These are the activations of a small neural network, seen along a few directions. Each row is one input.
In each table, some parts of the input vary, and every possible input appears once, in random order.
A made-up example of a description, with smaller parts first: one of 4 places along a line, together with either a single point or one of 11 places along a line or (one of 3 separate values, together with one of 8 places around a ring).
Shared parts are said once, and a part with two or three values counts as separate values.

Other details of the inputs vary at random and push rows far along three fixed directions, the same in every table; ignore that.

Rows:
row 1: [  6.5  -2.6   4.6   2.4   1.0  27.4   9.1 -17.9   2.1  15.5 -10.0  26.7
  -1.4]
row 2: [  0.6 -14.7   6.1   1.4  -5.1  16.8   6.4  21.5  -7.8  14.0 -17.7  18.2
   0.1]
row 3: [  5.1  18.8   1.7 -11.8 -21.1 -17.8 -48.6 -46.4  28.8  -5.7  16.9 -18.6
  17.5]
row 4: [ -9.6 -23.3  -9.3 -35.7  10.4   9.6  41.4 -15.0  13.3  19.0 -53.9  -4.6
 -26.7]
row 5: [ -9.8  -7.5 -12.3 -19.3 -15.2  22.7 -39.2   9.6  11.2  24.4 -12.7  69.3
  19.6]
row 6: [  6.1  22.2  10.3  14.8  -5.3 -12.2 -11.2  -2.1  -4.7  -8.6  23.2 -34.5
   3.0]
row 7: [ -5.7   7.6  -8.7 -19.2  20.5   5.7  24.8  -0.9   6.7   7.6 -17.5  -0.6
 -21.4]
row 8: [ 10.0 -18.2   7.3  11.7  -9.3 -10.8 -26.5  25.7 -21.3 -11.4  19.5  27.7
  24.0]
row 9: [-22.0  -9.2 -11.4  -5.6  -0.2   3.2  38.1  46.2  -3.5  26.6 -40.3  -8.8
 -19.2]
row 10: [ -7.3  11.1  -6.3 -11.4  18.2   0.8  25.1 -15.0  11.5  -2.2  -7.3 -16.0
 -16.6]
row 11: [  7.1  29.7  11.0  23.6  -5.0  -0.7 -15.4 -36.2   2.0 -15.1  36.8 -18.3
  14.4]
row 12: [  2.7 -16.7  19.3 -12.8 -14.9  19.0 -28.7 -48.1 -10.8  -8.1  -3.7  37.3
  34.9]
row 13: [ -0.4 -13.7  26.3 -20.0   6.8  35.3  11.8 -22.1   7.7  36.3 -39.4  26.1
  -9.8]
row 14: [ 15.3   9.1  -4.4  -8.6  29.6   4.6  11.8 -22.3  18.0  -8.4   1.0 -20.6
 -26.9]
row 15: [-12.8 -12.2   6.7  12.6 -13.6 -16.1 -14.0  25.8 -20.8  -7.1  12.9  17.5
  22.4]
row 16: [ 14.7   7.7  -0.8 -25.9  23.9 -14.1  33.9 -34.8  28.0  -5.0 -19.7 -60.4
 -41.6]
row 17: [-26.4 -22.8 -16.8 -22.4  -4.0   3.0  25.1  24.6 -10.1  11.2 -38.4  15.1
   2.4]
row 18: [ 10.0  -3.7 -13.4  29.2  -8.0 -40.6   0.4  19.3  -4.3 -32.9  26.3 -36.9
   6.1]
row 19: [ 11.0   6.2  -4.0  -0.2   7.9   6.1   4.7 -43.4  11.6 -15.7  -1.2  -2.5
   5.7]
row 20: [ 14.0  35.2  -6.9  13.8 -15.3  -9.0 -30.8 -22.8  32.2   5.3  28.8 -17.1
  -0.1]
row 21: [ -6.7  -2.0  22.6 -19.5 -12.1  14.2 -34.2 -45.0 -15.5   0.8  -0.5  31.6
  34.2]
row 22: [  2.3   8.9 -12.4  21.4 -33.0 -15.4 -48.4  58.1   1.5   0.8  28.0   6.5
  22.5]
row 23: [-17.3 -11.5  -8.3   6.0  -3.8   1.0  18.2  77.6 -18.5   9.4 -10.1   3.7
  -7.3]
row 24: [ 15.1  -4.7  -8.1  20.4  -2.8   3.6 -31.1  14.7 -17.8 -40.7  39.6  25.4
  34.5]
row 25: [  4.1 -22.1   5.7  13.4  -8.5 -10.4 -16.3  27.1 -16.8 -12.7  13.2  22.8
  19.6]
row 26: [ 16.1   1.1 -11.1  34.5  -5.5   1.1 -15.4  39.9 -16.3 -26.8  43.2   8.4
  20.4]
row 27: [-19.2 -17.0 -18.4  10.7  -6.3 -30.3  25.4  65.2 -15.3  -3.3  -4.1  -8.7
 -10.9]
row 28: [  3.1  14.8 -20.8   5.0  -5.6 -53.2   0.0  25.3  36.9   1.9   7.3 -54.2
 -32.2]
row 29: [-17.2 -13.7   1.2 -24.8   5.0   6.6   2.0  12.0 -11.5  11.0 -21.2  16.1
  -6.3]
row 30: [ -4.3   9.1   5.3 -12.9  13.5  15.7  -7.5 -28.3  -0.4   3.9  -1.2  15.8
  -3.4]
row 31: [ -6.7   0.4 -13.5  17.3  -1.8   7.8  -6.9  58.2 -24.5   0.7  20.2  24.7
   5.8]
row 32: [-10.7   5.9  -6.3   9.7  -5.3  11.8  12.8   1.6  -3.0  13.0  -6.3  13.0
   7.4]
row 33: [-12.4   4.1  -8.9   2.5   3.9 -35.6  39.2  -3.2  13.5   3.5 -15.1 -51.5
 -25.5]
row 34: [ 18.6  12.0  -1.8 -12.4  24.3   5.0  13.3 -35.9  19.0  -7.6  -1.3 -18.4
 -20.9]
row 35: [ 15.6   0.5  33.4  -0.5  -9.5  29.5 -35.0 -36.0  -7.7  11.0   2.5  31.1
  23.7]
row 36: [ 24.6  23.4  -3.4  21.5  14.3  -5.8  -1.1  -9.5  11.3 -17.5  35.0 -39.9
 -17.6]
row 37: [ -7.6   0.0  24.9  -9.4 -17.0  10.3 -38.6 -55.4 -14.2 -12.2  11.6  21.3
  43.4]
row 38: [ -0.1 -18.2 -16.6  -7.3   9.2  14.1  17.1  19.6  -2.4  -3.7 -12.9  29.2
  -6.2]
row 39: [-14.2  -7.4 -36.3  16.9  -4.0 -14.1  11.9  67.9 -19.4 -26.3  13.5   5.9
  12.8]
row 40: [  8.8  27.5 -17.7  27.4   5.2 -24.2   9.1  31.4  -2.0 -21.6  41.5 -47.1
 -10.7]
row 41: [-20.7 -14.3  16.6  -6.7 -14.7  28.1  -3.2  11.8 -18.4  30.8 -24.0  45.4
  19.8]
row 42: [ 17.4   2.5  29.4   9.7  -1.6  -5.1 -41.0 -54.4   0.0 -11.2  27.4   2.0
  19.0]
row 43: [ -9.0  -2.5  18.1 -12.2   0.5  -6.2   0.5 -23.2  -1.1  18.3 -14.9   6.0
  -4.6]
row 44: [ 10.6  -5.1  -1.8  -7.5  11.1  -7.2  -4.7  -2.3   1.3 -16.6   6.8 -19.5
  -7.7]
row 45: [ -4.2  23.4  -2.3  -1.5  11.7  -0.9  44.0 -23.7  22.0  15.2 -15.4 -37.6
 -36.0]
row 46: [  1.1  17.6  31.3   6.0  -6.7  12.9 -32.0 -39.5  -5.3   8.0  15.3   0.6
  15.9]
row 47: [ -1.3 -10.3 -24.6   2.2  11.2  10.7  43.5  37.7   5.2  16.5 -27.6   1.0
 -26.1]
row 48: [ -2.3  -8.9  16.1 -14.9   2.6  26.6  18.7 -31.1  10.9  34.2 -44.7  12.4
  -8.2]
row 49: [-18.7 -11.0 -11.7 -14.4   5.5  15.8  20.8  18.4  -7.2  10.3 -24.7  36.6
  -1.7]
row 50: [-13.9  -0.8  -6.7 -16.1   1.3 -13.7  26.4  -9.6   3.8  -4.0 -15.2 -30.4
 -14.6]
row 51: [ -7.8 -36.3  -3.5 -28.4   5.0  18.2  13.9  28.3  -9.5   9.4 -36.1  36.3
  -3.2]
row 52: [ 19.0  19.2  20.1  -0.2  17.2   2.4   6.2 -40.4  23.4   4.6   2.8 -49.1
 -29.0]
row 53: [ 22.7   9.5 -20.7  34.7   0.2 -12.4  -9.1  55.5 -14.8 -30.9  46.4 -13.2
   6.5]
row 54: [-10.3  -2.1  22.6  -8.8   0.9  -3.6  -9.4 -27.3  -3.5  17.1  -7.0   9.2
  -4.1]
row 55: [ 16.4   5.0   8.5  21.6  -6.0 -29.9  -6.9 -31.3   6.5 -25.2  24.4 -35.0
   4.3]
Each input here is: one of 5 places around a ring, together with either a single point or (one of 2 separate values, together with one of 5 places along a line).
The inputs of row 51 and row 26 match in every part but the place on the ring of 5. If row 12 is changed in the same way as row 51 into row 26, which row does it become? -> row 1
The inputs of row 34 and row 53 match in every part but the place on the ring of 5. If row 19 is changed in the same way as row 34 into row 53, which row does it become? -> row 47
Change only the choice among 2 separate values in row 51. List by row number the other rows that result. -> row 37
Which other rows agree with row 54 in the place on the ring of 5? List them by row number. -> row 8, row 15, row 18, row 25, row 27, row 28, row 33, row 42, row 43, row 55
Change only the choice among 2 separate values in row 6. List by row number the other rows that result. -> row 35
Change only the place on the line of 5 in row 48. List by row number the other rows that result. -> row 2, row 13, row 35, row 52

Rows:
row 56: [ -3.6  18.9  21.9  -7.3  -9.7   1.3 -13.6 -61.9  18.6  21.3  -7.0  -8.9
   2.1]
row 57: [  9.8  13.8  20.1  -1.6  -0.7   9.3 -19.5 -59.2  12.8   5.8   5.8   2.0
   7.2]
row 58: [ -8.9   3.7 -25.9   9.1  -5.6 -35.9  11.9  59.2   1.7  -9.2   8.5 -38.6
 -15.8]
row 59: [-20.5 -26.7  -2.9 -31.0   4.8  22.1  17.5  29.6  -2.6  38.7 -48.7  45.3
 -14.3]
row 60: [  8.4   9.9 -15.3  -7.7  19.9 -16.5  28.8   7.1  21.1  -5.9  -4.2 -45.9
 -37.4]
row 61: [  2.9  25.6   8.4  -0.8   3.6 -12.4  11.2 -38.5  28.2  11.1  -3.6 -48.4
 -23.6]
row 62: [ -5.3  -5.3 -22.9  13.5  -1.7 -14.8  13.0  75.9  -8.4  -1.6   6.0 -10.2
 -12.7]
row 63: [  0.2  -2.3  21.5 -29.4   9.3  35.5   3.6 -52.6  17.5  38.2 -36.7  34.4
 -11.1]
row 64: [  6.8  27.9   0.9  11.1  -0.3 -28.2   4.1 -24.8  23.9  -8.6  17.0 -60.8
 -17.5]
row 65: [ -8.0 -14.8   8.4 -16.5   6.5   7.1  21.8 -18.2  -3.9   7.8 -27.2   4.3
  -5.9]
row 66: [ -4.7  -4.8  18.1 -22.6  -2.3  13.7  -9.3 -53.7  10.8  18.6 -22.8  19.2
   5.1]
row 67: [-15.0 -12.8   6.5 -29.7  -0.3   9.4  10.9 -20.2  13.0  31.4 -41.8  17.1
 -11.0]
row 68: [ -2.4 -11.8  -7.6  -2.6  -2.2   3.9  -8.5  29.3  -9.4   0.9  -1.4  24.2
   6.6]
row 69: [ -9.3 -20.6 -17.6  16.5  -0.5  -9.2  21.1  82.4 -30.3 -11.1   4.2   6.3
   0.3]
row 70: [  0.2 -12.1  -0.5  -4.4  -6.9   4.7 -19.1   0.0  -6.9  -3.7   0.6  26.7
  17.7]
row 71: [ -4.8   6.8 -19.0   0.4   4.8 -30.6  24.0  33.8  13.6  -3.5  -1.9 -48.0
 -29.2]
row 72: [ 10.2   1.3  -1.3  21.6 -13.7   6.6 -37.6  23.7 -17.8 -16.1  34.3  27.1
  31.4]
row 73: [ -7.1 -15.1  11.1   6.0  -5.3  20.0  -1.1  16.6 -25.9   7.4  -6.0  36.6
  18.3]
row 74: [ -3.4  -4.2  10.1 -19.6   8.4  25.9  12.6 -17.0  12.0  36.5 -33.9  24.1
 -17.3]
row 75: [ 11.6  -4.3  -9.0  20.9 -16.1 -11.5 -42.9  22.6 -19.1 -38.3  43.4  15.2
  39.6]
row 76: [  1.5   3.6   7.9  10.6 -13.3   1.8 -28.8  -4.9  -6.6  -4.1  17.6  15.3
  22.2]
row 77: [ 18.9   4.1   8.1  18.5  -3.0   9.2 -33.2 -41.8 -17.3 -44.2  41.2  15.0
  42.4]
row 78: [  5.2   3.2  20.7  13.2  -9.6   1.0 -27.4 -39.0 -18.2 -22.8  25.9   4.3
  34.7]
row 79: [ 28.5  35.3  -4.1  22.9  23.7 -19.1  22.6 -44.5  17.9 -42.8  38.2 -77.4
 -21.9]
row 80: [ -4.0 -20.6 -20.1  -7.7  25.7  26.2  49.4  56.4 -10.7  11.4 -28.9  25.1
 -27.0]
row 81: [ 13.6  -3.2  -6.4  24.8  -1.4   7.2 -25.3  13.3 -30.3 -43.9  43.8  23.4
  37.5]
row 82: [-15.2 -13.6  -2.2  -8.8 -17.4  -2.9 -13.9  15.3  -6.6  11.9 -12.5  25.2
  15.4]
row 83: [ -5.7  18.0  -9.2   0.3   3.2 -23.7  27.6  10.9  22.8  14.8 -10.0 -52.9
 -36.0]
What do these inputs look like to the network? -> one of 4 places along a line, together with either one of 2 separate values or one of 5 places along a line
Which other rows agree with row 80 in the place on the line of 4? List them by row number. -> row 61, row 62, row 72, row 73, row 74, row 83
Change only the choice among 2 separate values in row 69. List by row number the other rows that result. -> row 79

Rows:
row 84: [-12.5 -17.3 -14.9 -24.4   9.6 -14.7  36.9  50.6   6.4  18.4 -35.7 -19.3
 -36.5]
row 85: [ -8.2  -9.2 -30.4 -17.0  20.9  -7.0  46.2  46.5  11.6   7.6 -26.3  -7.5
 -40.5]
row 86: [ 20.6  -1.3  24.7  14.3   2.7   8.1 -19.8 -48.7 -18.3 -35.4  29.5   1.3
  28.9]
row 87: [ -2.0  -2.7 -27.4  10.1  -9.6 -19.8 -12.9  46.1 -15.0 -31.6  25.9  -3.8
  18.1]
row 88: [  4.3   9.3 -14.3  24.8  -7.0  -0.8  -4.3  50.1  -8.5  -5.0  20.2   2.4
   5.0]
row 89: [ -7.8   1.0   9.3 -16.2  -2.1  -8.1   8.8 -34.4  19.0  25.5 -26.3 -17.8
 -17.1]
row 90: [ 14.1  10.9  22.4  11.6 -11.8  -9.9 -41.7 -40.3  -1.0 -18.9  33.7  -1.6
  26.9]
row 91: [ 17.5   9.9  14.6 -11.2  15.4  13.3   9.5 -33.6  24.6  19.0 -12.2 -13.6
 -26.8]
row 92: [-18.9 -14.8  -6.7   2.4 -22.5  -2.2  -7.4  35.9 -10.9  13.4 -10.2  26.1
  16.6]
row 93: [ 27.9  17.3   2.0  26.4   9.7  -3.7 -11.5 -56.1 -10.5 -64.1  54.6 -31.5
  26.2]
row 94: [ -1.7   4.3  13.0  -6.8  17.4  17.3  36.7 -41.8   4.1   7.9 -22.8  -8.6
 -14.2]
row 95: [-13.9  -2.1  34.4 -11.7 -17.4  44.3 -36.5 -54.9  -5.8  32.6 -18.0  69.6
  37.0]
row 96: [ -1.2  25.8   3.7  -0.3   5.3 -15.5  22.1 -34.0  26.0   7.7  -3.0 -46.5
 -25.4]
row 97: [-12.3 -32.9  15.2 -16.8  -8.0  33.8 -24.2  25.0 -19.2  26.0 -23.6  76.9
  21.6]
row 98: [ -6.3 -18.4 -13.9  -8.3  27.8   4.0  59.5  41.6  -9.7   7.1 -31.4 -10.2
 -37.1]
row 99: [ -4.3 -12.6 -13.9   1.8  -1.9  13.4 -15.7  34.1 -13.8  -9.9   7.3  38.8
  18.1]
row 100: [  9.1  10.5 -35.2  30.2  -8.1 -52.3  -6.6  42.2   1.3 -52.0  43.7 -55.8
   4.2]
row 101: [ -0.6 -15.5 -10.8  12.3 -15.8 -29.6 -16.3  48.9  -9.9 -15.9  14.7  -7.8
  12.5]
row 102: [  2.5   4.7  19.4 -21.7  11.7  34.6   8.8 -42.5  18.0  46.4 -35.9  23.3
 -21.5]
row 103: [  9.8  -6.8 -16.6   6.9   1.2  22.8 -13.0  36.0 -10.8  -4.9  11.3  43.2
  12.9]
row 104: [ -9.6 -12.4  -2.1   3.1 -10.0   0.9 -13.4  36.7 -17.5   9.3   1.7  33.5
  12.1]
row 105: [ -4.0  10.2  13.3 -12.8   9.9   5.7   8.9 -35.6  18.6  22.3 -18.5 -15.7
 -22.2]
row 106: [ -4.4  16.5  12.5   8.6 -22.9  -5.0 -29.6 -34.8  -2.8  -5.3  19.8  -4.5
  29.3]
row 107: [  2.0  25.6   1.5  -5.2   5.3 -29.4  15.7 -36.7  24.2  -0.4   1.5 -70.9
 -28.2]
The inputs of row 86 and row 94 match in every part but one. If row 97 is changed in the same way as row 86 into row 94, which row does it become? -> row 95
What do these inputs look like to the network? -> one of 4 places along a line, together with either a single point or one of 5 places along a line
Change only the place on the line of 4 in row 103. List by row number the other rows that result. -> row 88, row 91, row 102
Change only the place on the line of 5 in row 104. List by row number the other rows that result. -> row 89, row 102, row 105, row 107
Change only the place on the line of 4 in row 85. List by row number the other rows that result. -> row 90, row 96, row 104
